A small network was shown many inputs. Here are its activations along a few directions, one row for each input.
In each table, some parts of the input vary, and every possible input appears once, in random order.
A made-up example of a description, with smaller parts first: one of 4 places along a line, together with either a single point or one of 9 places around a ring or (one of 2 separate values, together with one of 5 places around a ring).
Shared parts are said once, and a part with two or three values counts as separate values.

Other details of the inputs vary at random and push rows far along two fixed directions, the same in every table; ignore that.

Table:
R1: [-522 -788 60 426 -42 -133 -15 139 250 -185 -303]
R2: [-187 -708 89 104 123 -219 -221 56 241 -260 -381]
R3: [-255 -700 88 124 65 -103 -101 186 321 -22 -491]
R4: [-346 -742 45 90 146 -70 -73 103 413 48 -358]
R5: [219 462 129 -65 68 -200 41 362 -277 482 64]
R6: [8 155 -241 -160 -130 451 -67 -542 -17 -356 307]
R7: [229 406 296 -202 134 -255 63 275 -216 232 121]
R8: [-313 -692 -3 181 238 -101 -238 202 438 -273 -217]
R9: [-217 181 -328 101 -376 527 192 -625 -39 -333 113]
R10: [265 414 -36 6 13 -227 -36 383 -215 425 120]
R11: [-152 250 -351 -246 -68 504 -77 -610 85 -362 221]
R12: [376 254 138 -22 -49 -144 147 295 -226 267 -60]
R13: [-265 341 -53 -243 -46 571 74 -712 109 -189 91]
R14: [145 227 78 260 -107 -157 281 255 -312 63 131]
R15: [-88 216 -283 -37 -106 630 -22 -610 115 -339 254]
R16: [-476 -523 66 50 271 -172 -164 178 334 38 -440]
R17: [432 258 73 152 43 -148 13 277 -229 135 159]
R18: [358 202 78 -215 -20 -168 146 139 -268 252 156]
R19: [268 301 -22 -165 18 -195 -110 326 -198 144 260]
R20: [207 250 -10 162 -143 -222 228 275 -279 22 99]
R21: [-193 288 -343 -128 -138 618 -86 -576 139 -193 230]
R22: [-358 -562 -16 138 241 -214 -284 402 446 -49 -253]
R23: [354 454 21 -70 96 -245 -23 491 -201 247 252]
R24: [-107 381 -350 -136 -89 414 -5 -532 -4 -88 110]
R25: [29 204 -149 3 -245 504 -22 -661 -23 -178 51]
R26: [-210 -741 87 -14 79 -211 -131 140 229 -145 -449]
R27: [299 275 215 -237 10 -248 93 172 -156 231 257]
R28: [-131 215 -116 -322 -87 462 125 -767 129 -271 215]
R29: [30 122 -265 -78 -94 498 -15 -733 -23 -455 165]
R30: [-502 -602 97 87 194 -182 -248 204 344 145 -428]
R31: [324 271 58 107 -6 -49 -47 363 -125 203 278]
R32: [270 477 367 -66 20 -251 20 451 -242 520 166]
R33: [-16 123 -248 42 -215 621 -69 -726 22 -275 187]
R34: [215 417 114 -139 151 -252 69 330 -272 330 25]
R35: [425 273 133 54 32 -209 59 225 -239 99 15]
R36: [-293 -716 37 15 221 -157 -18 99 377 -57 -373]
R37: [-401 -592 -103 79 255 -254 -234 201 363 -83 -377]
R38: [-246 321 -60 -289 -16 537 81 -725 91 -259 87]
R39: [464 295 146 -156 52 -291 190 328 -296 342 145]
R40: [-378 -752 80 276 22 -336 6 232 117 -267 -250]
R41: [431 336 146 -70 34 -222 209 369 -244 442 124]
R42: [413 288 148 106 10 -193 54 269 -226 175 6]
R43: [-222 263 -60 -372 -77 490 16 -760 11 -280 140]
R44: [268 245 26 122 -149 -333 196 348 -337 41 130]
R45: [21 76 -266 -120 -148 495 -54 -746 -56 -444 189]
R46: [-321 -557 -91 -16 172 -300 -283 180 232 -61 -284]
R47: [-279 -734 108 142 19 -96 -151 153 327 8 -478]
R48: [276 231 25 74 -215 -325 163 335 -390 66 175]
R49: [255 308 260 -63 -41 -169 72 266 -73 442 235]
R50: [-319 -509 110 -88 251 -344 -202 273 154 42 -348]
R51: [493 280 107 169 -4 -181 -3 382 -280 253 196]
R52: [-206 -668 92 63 142 -181 -52 190 280 -111 -494]
R53: [-198 264 -323 -120 -191 611 -133 -597 139 -149 243]
R54: [155 213 60 209 -82 -177 291 209 -320 -15 138]
R55: [272 354 237 -96 57 -201 149 268 -65 345 202]
R56: [319 244 86 121 -47 -67 -99 364 -124 250 290]
R57: [-485 -746 -45 360 6 -196 -21 196 326 -263 -394]
R58: [3 157 -213 -119 -136 494 24 -805 -16 -447 23]
R59: [-417 -643 172 61 169 -116 -109 100 524 20 -253]
R60: [-453 -501 258 54 220 -125 -162 175 401 51 -326]
R61: [251 340 -52 -107 77 -294 -41 286 -241 221 105]
R62: [-215 120 -242 42 -240 440 262 -703 -126 -493 158]
R63: [-220 -727 12 235 229 -147 -204 116 334 -287 -304]
R64: [331 239 115 -38 -67 -106 122 236 -189 453 134]
R65: [81 208 -172 -239 -172 423 144 -613 -102 -248 -9]
R66: [142 215 74 275 -160 -123 255 259 -322 114 157]
R67: [311 403 26 33 -19 -309 -80 470 -249 517 140]
R68: [-51 167 -284 -131 -87 544 -37 -641 62 -436 264]
R69: [491 332 187 132 -26 -247 41 387 -291 305 52]
R70: [-232 143 -305 105 -424 526 141 -645 -41 -296 120]
R71: [-366 -628 178 -7 249 -215 -64 120 490 -77 -266]
R72: [213 373 109 -186 135 -279 34 288 -294 276 36]
Description of these inputs: one of 6 places along a line, together with either one of 2 separate values or one of 10 places around a ring.
Changing only the place on the line of 6 turns R64 into R18. The same change can be made to R32. Which row results?
> R43
Changing only the place on the line of 6 turns R4 into R39. The same change can be made to R69. Which row results?
> R58
Which other rows does R44 become when the choice among 2 separate values takes its other values? List them by row number.
> R62
Which other rows does R37 become when the place on the line of 6 takes its other values? List them by row number.
> R10, R24, R46, R61, R67

Table:
R73: [401 566 -64 32 -191 -44 335 49 -616 208 26]
R74: [407 644 -147 -384 -179 115 321 -249 -341 373 206]
R75: [-431 -492 -114 -14 -203 334 99 -637 207 -533 61]
R76: [300 429 -248 -19 -24 233 167 -174 -173 -247 424]
R77: [292 324 -264 -74 -306 184 365 -369 -317 19 125]
R78: [46 577 -171 203 -313 326 61 -194 -257 20 245]
R79: [70 401 -20 -50 -275 127 163 -295 -501 -166 223]
R80: [-551 -283 -369 -123 -189 514 -193 -583 467 -135 0]
R81: [-391 -350 -322 -202 194 32 -308 -200 308 -330 -166]
R82: [291 582 122 -240 -439 272 381 -78 -159 -365 -9]
R83: [54 550 -118 -116 -159 467 94 -222 -3 235 420]
R84: [403 380 -16 -350 -69 402 -47 -397 -52 110 310]
R85: [-283 -192 70 116 -85 209 165 -429 67 -387 84]
R86: [-180 -173 140 -26 207 -263 56 217 62 255 -423]
R87: [162 401 -43 -110 -121 112 22 173 -43 400 361]
R88: [-199 -379 227 -132 95 -544 -156 363 34 150 -160]
R89: [366 448 -86 -333 -107 308 -176 -398 -195 106 152]
R90: [-109 -373 179 79 521 -513 -186 693 318 102 -163]
R91: [-432 -340 -364 -279 157 402 -163 -551 481 -464 31]
R92: [-54 -74 56 -121 137 449 -158 -508 321 -120 -46]
R93: [648 849 110 -277 -62 113 -104 -18 -514 375 248]
R94: [-565 -302 201 -49 134 24 -68 -345 294 -185 -173]
R95: [45 -271 -50 -232 17 174 -266 -298 266 -12 -78]
R96: [-229 -446 477 52 306 -546 -32 533 216 209 -140]
R97: [175 -50 144 321 313 -618 -52 750 -68 24 -75]
R98: [-440 -194 -205 -204 16 310 40 -541 122 -130 -392]
R99: [350 403 182 8 -172 -57 332 52 -401 54 468]
R100: [94 -192 400 -140 141 -594 19 635 -31 353 97]
R101: [-556 -209 -213 351 -171 525 -57 -525 333 -358 -94]
R102: [-665 -122 -176 94 -26 549 -170 -571 480 -165 -130]
R103: [-175 -369 40 -1 420 -571 -335 706 109 68 -293]
R104: [76 435 123 -308 -77 231 220 -352 -149 57 436]
R105: [-546 -379 55 182 -53 193 52 -544 185 -487 -115]
R106: [-432 -294 -434 52 34 342 -167 -515 139 -673 -155]
R107: [-264 -431 -376 78 33 6 -191 -174 173 -510 -144]
R108: [464 215 153 148 -19 114 21 -6 -140 14 142]
R109: [-407 -560 -82 62 -161 -43 -54 -287 70 -401 -159]
R110: [407 668 -244 -382 -10 -6 3 -23 -251 111 443]
R111: [247 -247 86 183 4 -622 142 668 -261 309 -298]
R112: [252 459 -76 72 -137 278 451 -338 -256 12 140]
R113: [-689 -449 122 -104 113 41 -161 -360 282 -251 -259]
R114: [-211 -240 -128 -50 -283 149 93 -479 -9 -358 116]
R115: [-360 -211 193 -335 -88 164 55 -81 503 -406 -468]
R116: [270 8 131 -135 123 -579 85 631 -223 548 -245]
R117: [202 257 197 19 414 -553 -104 699 -48 270 16]
R118: [444 520 13 -312 -51 -3 351 46 -279 436 212]
R119: [-199 -255 -275 195 -291 166 -73 -119 172 -109 55]
R120: [254 -227 318 321 144 -297 -151 386 12 67 -205]
R121: [307 579 111 -174 29 362 -67 -428 -92 99 141]
R122: [-225 62 -234 229 -260 267 -70 -149 -84 -113 11]
R123: [89 -520 219 286 166 -482 238 665 42 209 -274]
R124: [188 308 -76 -199 225 1 3 122 12 33 292]
R125: [408 421 -69 2 -204 323 -62 -326 -400 -101 126]
R126: [-438 -614 -223 271 -158 279 -92 -151 413 -251 -70]
R127: [140 211 -57 255 -195 153 125 171 -64 124 294]
R128: [256 -400 215 233 93 -162 -96 308 128 7 -76]
R129: [278 565 54 -227 0 359 -139 -402 -186 95 103]
R130: [72 -364 -162 118 95 -393 -124 391 82 -168 -26]
R131: [-257 -102 -184 107 -103 309 212 -501 -37 -261 -279]
R132: [398 662 -6 -290 -45 216 412 -171 -273 355 260]
R133: [696 498 -82 -78 -294 172 18 -201 -396 74 362]
R134: [154 -313 258 -57 242 -101 -191 253 276 202 -89]
R135: [-295 -465 -369 17 41 261 -70 -381 331 -600 20]
R136: [295 -637 282 251 133 -467 -193 640 150 107 -183]
R137: [179 723 123 -341 -121 -4 102 -114 -542 210 314]
R138: [-217 -150 142 196 141 -94 -122 410 311 317 -46]
R139: [-83 154 171 133 79 -268 -170 581 -6 453 -51]
R140: [-592 -382 -201 -80 322 109 -306 -249 392 -392 -280]
R141: [298 839 42 -189 -13 157 351 -258 -325 335 105]
R142: [-18 -331 318 83 344 -474 137 598 182 424 -349]
R143: [352 -93 288 265 92 -338 -183 476 -174 144 -164]
R144: [249 67 26 315 -164 -478 -84 793 -254 382 58]
R145: [-506 -495 -120 403 -61 327 -69 -160 432 -257 -123]
R146: [266 -248 96 156 14 -384 265 500 -130 237 -123]
R147: [-99 -258 -49 239 239 -352 -148 398 27 -218 -171]
R148: [227 -422 74 179 -11 -261 -262 263 -19 -13 -213]
R149: [-279 -238 0 -290 -70 -17 -37 -291 145 -86 60]
R150: [450 734 -156 29 6 127 204 -51 -322 -117 468]
R151: [-213 -285 -15 78 24 -324 -287 529 185 333 -167]
R152: [-585 -251 -170 46 -26 246 -294 -122 273 -11 -217]
R153: [-13 -130 330 221 22 -511 43 471 -264 60 -47]
R154: [162 -140 290 346 160 -566 235 643 -145 296 -313]
What do these inputs look like to the network?
> one of 2 separate values, together with either a single point or (one of 5 separate values, together with one of 8 places around a ring)
Changing only the choice among 2 separate values turns R85 into R96. The same change can be made to R108. Which row results?
> R92
Changing only the choice among 2 separate values turns R116 into R111. The same change can be made to R141. Which row results?
> R154
Changing only the choice among 2 separate values turns R101 into R102. The same change can be made to R78. Which row results?
> R139
Which other rows does R87 become when the choice among 2 separate values takes its other values? List them by row number.
> R126
Which other rows does R114 become when the choice among 5 separate values takes its other values? List them by row number.
> R77, R119, R130, R133
A walk changes only the place on the ring of 8. It starts at R147 and steps to R106. List the rest of the walk in order.
> R107, R130, R135, R76, R150, R97
Which other rows does R74 become when the choice among 5 separate values takes its other values? List them by row number.
> R80, R95, R110, R149
